A small network was shown many inputs. Here are its activations along a few directions, one row for each input.
In each table, some parts of the input vary, and every possible input appears once, in random order.
Descriptions start from the smaller parts, as in this example, which fits no table here: one of 2 separate values, together with either a single point or one of 9 places along a line or (one of 6 places along a line, together with one of 8 places around a ring).
Shared parts are said once, and a part with two or three values counts as separate values.

Other details of the inputs vary at random and push rows far along two fixed directions, the same in every table; ignore that.

A family of inputs:
r1: 43 -20 60 2 24 -26 13 5 -5 10 -39
r2: -7 30 -23 -24 -11 35 -38 -29 -3 -13 21
r3: 7 -15 -21 48 44 12 61 -84 19 -31 37
r4: 1 -16 33 12 -17 -31 21 29 9 5 -43
r5: 24 -5 58 38 -18 -23 43 18 18 0 -29
r6: -25 18 -54 -31 3 48 -38 -31 -25 -10 64
r7: 43 -28 62 12 19 -29 29 -4 5 20 -41
r8: -22 19 6 -52 -35 1 -57 56 -17 7 -29
r9: -26 15 -43 -30 17 14 -37 -9 -7 -6 19
r10: -25 47 -40 -49 0 46 -45 -17 -43 -21 49
r11: -7 -23 -5 22 -5 -22 1 3 21 16 -5
r12: 32 2 40 22 -12 -18 18 28 30 -1 -28
r13: -12 39 -50 -42 25 42 -30 -13 -31 -22 58
r14: 5 -29 6 34 8 -29 25 7 28 12 -16
r15: -5 -15 1 8 2 -17 17 22 -8 3 -18
r16: 13 -22 29 38 -19 -8 38 6 9 7 -1
r17: 1 -10 -1 7 19 -18 9 21 18 1 -14
r18: 18 -3 10 17 0 -4 12 10 22 0 6
r19: 4 -26 22 28 -28 -36 8 14 31 18 -32
r20: 6 10 28 6 -29 7 -2 7 1 2 -11
r21: 25 -8 31 -19 7 -5 -7 -16 -7 24 -23
r22: -17 30 -50 -34 10 48 -43 -39 -13 -17 51
r23: 9 -1 14 11 -32 7 -13 -2 22 7 -6
r24: 12 17 25 -19 -50 3 -48 52 16 18 -19
r25: -8 0 8 -29 -28 -10 -34 76 -13 20 -30
r26: -3 43 23 -42 -45 14 -58 52 -16 6 -10
r27: -40 16 -62 -33 5 29 -35 -35 -43 -13 32
r28: -7 35 -28 -9 41 27 21 -48 -31 -42 45
r29: 6 -24 2 26 29 -22 39 28 10 8 -14
r30: 19 -14 9 28 12 -8 40 11 12 1 17
r31: -21 29 -12 -22 -22 38 -30 -33 -20 -11 22
r32: 9 -14 -23 43 56 11 74 -68 4 -30 47
r33: 4 -29 0 31 20 -24 37 23 11 13 -12
r34: -21 4 -13 -39 -43 4 -59 57 -23 27 -13
r35: -7 -4 -24 28 56 -8 57 -77 11 -41 6
r36: 2 -32 -3 34 13 -23 33 17 11 18 -9
r37: 3 -9 12 15 17 -24 27 1 23 -12 -27
r38: 1 -20 31 17 -24 -30 19 24 11 11 -41
r39: 17 14 16 -22 -32 1 -44 69 14 19 -7
r40: 6 -3 -11 40 43 13 71 -71 -10 -38 34
r41: -18 -11 -18 32 36 -6 61 -85 -7 -35 7
r42: -35 28 -55 -39 10 26 -44 -48 -16 -20 25
r43: -24 -5 -26 -29 -39 3 -66 56 -12 41 4
r44: 18 -7 35 -36 -32 -6 -44 18 -5 48 -30
Each input here is: one of 4 places along a line, together with either a single point or (one of 2 separate values, together with one of 5 places around a ring).
Question: The inputs of r31 and r20 match in every part but the place on the line of 4. If r23 is changed in the same way as r31 into r20, which row does it become?
Answer: r2
Question: The inputs of r19 and r42 match in every part but the place on the line of 4. If r3 is changed in the same way as r19 into r42, which row does it become?
Answer: r22
Question: Change only the choice among 2 separate values in r34. List by row number the other rows that result.
Answer: r40
Question: Change only the place on the line of 4 in r38. List by row number the other rows that result.
Answer: r4, r8, r41
Question: Change only the place on the ring of 5 in r15. List by row number the other rows that result.
Answer: r4, r9, r33, r35

A family of inputs:
r45: -18 0 -35 -1 17 8 0 -9 -7 -8 20
r46: 2 8 21 -38 -57 2 -68 71 -1 36 -20
r47: -9 5 -21 -4 15 8 -2 -18 -6 -9 15
r48: 41 -30 70 47 -1 -42 61 13 27 9 -46
r49: -17 -1 -3 -35 -56 -6 -71 91 -2 41 -15
r50: -8 4 -19 2 10 9 3 -20 -3 -9 18
r51: 4 17 5 -11 10 12 1 -31 -10 -17 2
r52: -2 8 -10 -8 14 11 -2 -26 -9 -9 8
r53: 7 15 6 -11 12 13 1 -26 -10 -14 6
r54: 6 16 7 -8 8 13 2 -29 -10 -15 7
r55: -1 8 -7 -2 9 12 3 -28 -6 -10 11
r56: 43 -29 69 49 1 -40 62 16 29 10 -45
r57: -11 5 -21 -1 12 8 2 -21 -3 -11 14
r58: -12 -1 -3 -29 -55 -3 -65 90 2 39 -10
r59: -4 8 -9 -5 11 11 1 -30 -6 -13 7
r60: -7 3 -20 -2 13 8 1 -17 -3 -9 17
r61: -20 0 -35 2 14 7 4 -13 -4 -10 19
r62: 27 -43 46 58 -1 -48 62 25 35 15 -36
r63: -4 6 -8 -9 12 8 -2 -27 -10 -9 6
r64: -16 0 -33 6 12 8 6 -11 -4 -8 23
Question: Describe the family of inputs behind these rows.
Answer: one of 4 places along a line, together with one of 5 places around a ring
Question: The inputs of r62 and r63 match in every part but the place on the line of 4. If r47 is changed in the same way as r62 into r63, which row does it become?
Answer: r52
Question: A walk changes only the place on the ring of 5. It starts at r51 and steps to r54. List the rest of the walk in order.
Answer: r53, r56, r48
Question: Change only the place on the ring of 5 in r58. List by row number the other rows that result.
Answer: r45, r49, r61, r64
